A small network was shown many inputs. Here are its activations along a few directions, one row for each input.
Each table varies a few parts of the input and shows all the possible inputs, shuffled.
Descriptions start from the smaller parts, as in this example, which fits no table here: one of 4 places along a line, together with either a single point or one of 11 places around a ring or (one of 3 separate values, together with one of 5 places around a ring).
Shared parts are said once, and a part with two or three values counts as separate values.

Other details of the inputs vary at random and push rows far along two fixed directions, the same in every table; ignore that.

A family of inputs:
row 1: [ 1.59  0.10 -0.31 -0.41 -2.74  1.85 -0.98  0.46 -0.91 -0.79  0.15 -1.21
 -0.10]
row 2: [-1.76  1.07  0.14 -0.32  2.20  0.59 -1.23 -0.78  1.48 -1.65 -1.38 -1.26
  0.71]
row 3: [ 1.33  0.12 -0.87 -0.23  1.46 -0.89  0.66  0.58  1.31 -0.56 -0.15 -0.86
 -1.86]
row 4: [-2.10  1.16  1.17  1.94  0.76  1.68 -0.34 -0.53 -0.33 -0.52 -0.49 -0.43
  2.20]
row 5: [ 2.06 -0.37 -0.34  1.72 -1.24 -0.64  2.44  1.42 -0.44  0.71  1.43  0.13
 -1.53]
row 6: [ 1.03  0.10  0.29  2.10 -0.03  0.20  1.59  0.92 -0.48  0.55  0.63 -0.03
 -0.35]
row 7: [ 2.49 -2.39 -1.21 -0.60 -1.15 -1.06  0.54 -0.10 -0.25  0.58  1.18  0.95
 -2.09]
row 8: [ 1.47  0.05 -0.39  0.39 -1.00 -1.39  3.05  1.22 -0.38  0.86  1.39  1.57
 -1.31]
row 9: [-0.38  0.21 -0.74  0.27  2.60 -0.35 -0.24 -0.15  1.52 -0.78 -0.96 -0.94
 -0.50]
row 10: [ 2.42 -0.41 -1.38 -0.58  0.21 -1.78  1.54  1.10  1.36 -0.45  0.58 -0.68
 -3.03]
row 11: [-1.45 -0.36  0.73  1.45  0.84  1.97 -2.02 -1.14 -0.08 -0.83 -0.58 -0.78
  1.75]
row 12: [ 0.51 -0.51 -0.54 -0.56  0.40 -0.58  0.67 -0.16 -0.31  0.82  0.44  1.94
 -0.78]
row 13: [ 0.42  0.08 -0.01  1.29  1.09 -0.87  2.40  0.72 -0.43  0.99  0.69  1.65
 -0.36]
row 14: [ 0.58  1.89  0.60 -4.83 -6.30  2.99 -2.51  0.31 -0.07 -1.53  0.06 -1.29
  0.34]
row 15: [-2.66  1.08  0.97  1.19  1.84  0.59  0.48 -0.72 -0.28 -0.13 -0.50  1.25
  2.21]
row 16: [ 1.65 -1.31 -0.29  1.56  0.10  0.49 -0.14  0.20 -0.25  0.27  0.67 -0.38
 -0.81]
row 17: [ 1.10  2.40  0.41 -5.23 -6.99  1.30 -0.38  0.79 -0.10 -1.06  0.72  0.22
 -0.48]
row 18: [-1.06 -0.29  0.13  0.00  1.80 -1.95 -0.71 -0.01 -0.21  0.91 -0.88 -1.02
  0.48]
row 19: [-2.45  0.38  0.63 -0.62  1.09  0.80 -1.19 -1.63 -0.11 -0.38 -0.85  1.50
  1.87]
row 20: [-0.69  0.27  0.35  2.56  1.13  0.73  0.68  0.09 -0.28  0.35 -0.12 -0.10
  1.04]
row 21: [-0.42 -1.80 -0.48  0.38  1.34  0.42 -1.35 -1.27 -0.03  0.19 -0.45  0.61
  0.46]
row 22: [-0.38 -1.77 -0.43  0.23  1.37  0.37 -1.27 -1.62 -0.71 -0.29 -0.24  0.86
  0.46]
row 23: [ 2.82 -1.98 -0.77  1.18 -1.16 -0.35  0.68  0.73 -0.22  0.41  1.20 -0.22
 -1.93]
row 24: [-1.32  0.70  0.24  1.22  1.40  0.03  1.25 -0.05 -0.23  0.53 -0.13  1.30
  1.21]
row 25: [-1.21 -0.34 -0.47 -0.08  1.56 -0.06 -0.22 -0.98 -0.13  0.62 -0.30  1.87
  0.60]
row 26: [ 1.73 -0.92 -0.49 -0.86 -0.60 -3.38  1.08  1.25 -0.36  1.24  0.64 -0.76
 -2.05]
row 27: [-2.44  0.58  1.01 -0.60  1.40 -1.01 -1.70 -0.64 -0.25  0.04 -1.30 -1.35
  1.69]
row 28: [-2.84  2.25  2.06 -2.59 -1.35  0.30 -2.78  0.01  1.17 -0.10 -1.45 -2.52
  2.14]
Description of these inputs: one of 4 places along a line, together with either one of 2 separate values or one of 5 places around a ring.
Changing only the place on the line of 4 turns row 17 into row 19. The same change can be made to row 23. Which row results?
> row 11
List by row number the other rows that have the place on the line of 4 in common with row 21.
> row 1, row 9, row 18, row 20, row 24, row 25
List by row number the other rows that have the place on the line of 4 in common with row 3.
> row 6, row 12, row 13, row 14, row 16, row 28

A family of inputs:
row 29: [ 6.10 -1.88 -1.44  2.25 -2.82 -2.87  4.86  3.09 -2.83  1.36  3.01 -0.28
 -4.22]
row 30: [ 6.17 -1.14 -1.96  2.59 -2.11 -0.69  3.68  2.34 -4.29  1.03  2.59  1.24
 -3.52]
row 31: [ 1.36 -3.44 -1.35  5.92  6.80 -5.93  4.29  0.93 -1.44  2.74  0.85  0.45
 -1.96]
row 32: [ 4.89 -0.14 -2.47 -1.47 -5.38  0.80  4.15  0.94 -3.85 -0.87  2.81  4.24
 -2.86]
row 33: [-8.95  4.85  4.46 -2.79  0.59  1.72 -4.47 -2.02  3.77  0.47 -3.22 -1.26
  6.36]
row 34: [ 3.66 -1.33 -2.19 -4.66 -6.08  1.49 -1.66 -0.11 -2.42 -1.17  1.25  0.60
 -2.06]
row 35: [ 1.86 -2.81 -1.08  6.21  4.74 -2.76  3.54  1.12 -0.05  2.74  0.98  1.10
 -1.89]
row 36: [-9.18 -0.25  3.95  3.70  3.96  2.95 -3.59 -4.21  0.81  1.14 -2.11  1.52
  8.01]
row 37: [-6.13 -0.05  2.37  5.60  7.74  1.57 -1.13 -1.98  4.43  1.27 -1.95  0.21
  4.40]
row 38: [ 1.59  1.60  0.60 -4.52 -6.56  4.26 -4.36  0.11 -0.39 -3.07 -0.30 -3.29
 -0.01]
row 39: [-6.26 -3.81  1.19  2.60  7.04  1.66 -5.12 -5.07  2.47  0.66 -2.61  1.55
  4.68]
row 40: [ 1.46 -4.57 -1.75 -0.26  5.90 -5.67  0.21 -1.00  0.97  1.82 -0.59  1.25
 -3.30]
row 41: [ 3.19  1.32 -1.31 -2.70 -6.26  2.62  2.11  1.32 -3.46 -0.46  1.82  3.00
 -0.61]
row 42: [-2.59  8.52  2.35 -7.30 -9.46  4.79 -1.97  1.44  1.63 -4.90 -1.13 -3.94
  2.44]
row 43: [ 3.13 -5.20 -2.16  3.36  4.86 -2.91  0.39 -0.39  1.31  1.27  0.38 -0.38
 -3.47]
row 44: [-0.97  6.48  2.58 -4.56 -8.88  7.27 -2.39  1.33 -0.51 -3.26 -0.39 -2.27
  3.08]
row 45: [-1.06  1.86 -0.07  0.81  2.27 -0.66  1.59  1.00  0.95 -0.04 -0.79 -0.69
  0.33]
row 46: [-1.57  4.48  3.31 -2.62 -8.24  5.28 -2.70  0.95 -1.56 -2.21  0.26 -3.00
  3.72]
row 47: [-2.80  7.40  2.60 -8.82 -7.95  3.09 -2.06  1.16  1.46 -1.95 -1.20 -1.55
  2.55]
row 48: [ 0.19 -1.77 -0.21  5.44  4.67  0.72  2.18 -0.86 -0.36 -0.18  0.73  2.61
 -0.06]
row 49: [ 4.42  1.54 -1.72 -4.27 -3.90 -2.80  4.33  2.22 -1.43 -0.60  2.21  2.33
 -4.28]
row 50: [ 4.83  0.30 -2.41  0.60 -1.09 -3.68  4.36  3.11 -2.59  1.16  1.43 -0.38
 -4.05]
row 51: [-7.87  1.01  2.54 -0.48  5.24  1.20 -6.56 -3.36  5.29 -1.21 -4.63 -3.97
  4.88]
row 52: [ 0.09  0.23 -0.04  2.66  1.08  0.42  2.28  0.22  1.77 -0.67  0.55  0.64
 -0.55]
row 53: [-1.36 -1.78  0.77  1.47  4.32 -4.97  1.91 -0.06 -0.45  2.77  0.28  1.53
  0.00]
row 54: [ 2.86 -5.19 -2.55  3.48  5.21 -2.92  0.29 -0.40  1.39  1.38  0.60 -0.46
 -3.53]
row 55: [ 3.21  0.15 -1.30 -0.94 -5.25  0.84  2.17  1.14 -4.16  0.88  1.84  2.96
 -0.68]
row 56: [-5.99 -1.70  0.80  2.39  8.87 -1.28 -4.39 -2.99  4.48  0.03 -3.51 -2.65
  2.83]
row 57: [-1.14 -2.13 -0.60 -2.47  3.86 -3.53 -2.19 -1.20  1.87  0.82 -1.21 -0.13
 -1.20]
row 58: [ 6.89 -2.57 -2.91 -1.23 -3.18 -0.02  0.26  1.22 -2.80 -0.98  2.04 -0.98
 -5.01]
Describe the family of inputs behind these rows.
> one of 5 places along a line, together with either one of 2 separate values or one of 4 places along a line
Changing only the place on the line of 5 turns row 51 into row 39. The same change can be made to row 50. Which row results?
> row 55
Start at row 41 and move only the place on the line of 5, one step at a time. The first step leads to row 44. Which rows follow, in order?
> row 37, row 45, row 47
Start at row 52 and move only the place on the line of 4, one step at a time. The first step leads to row 37. Which rows follow, in order?
> row 35, row 29
Which other rows does row 40 become when the choice among 2 separate values takes its other values? List them by row number.
> row 57
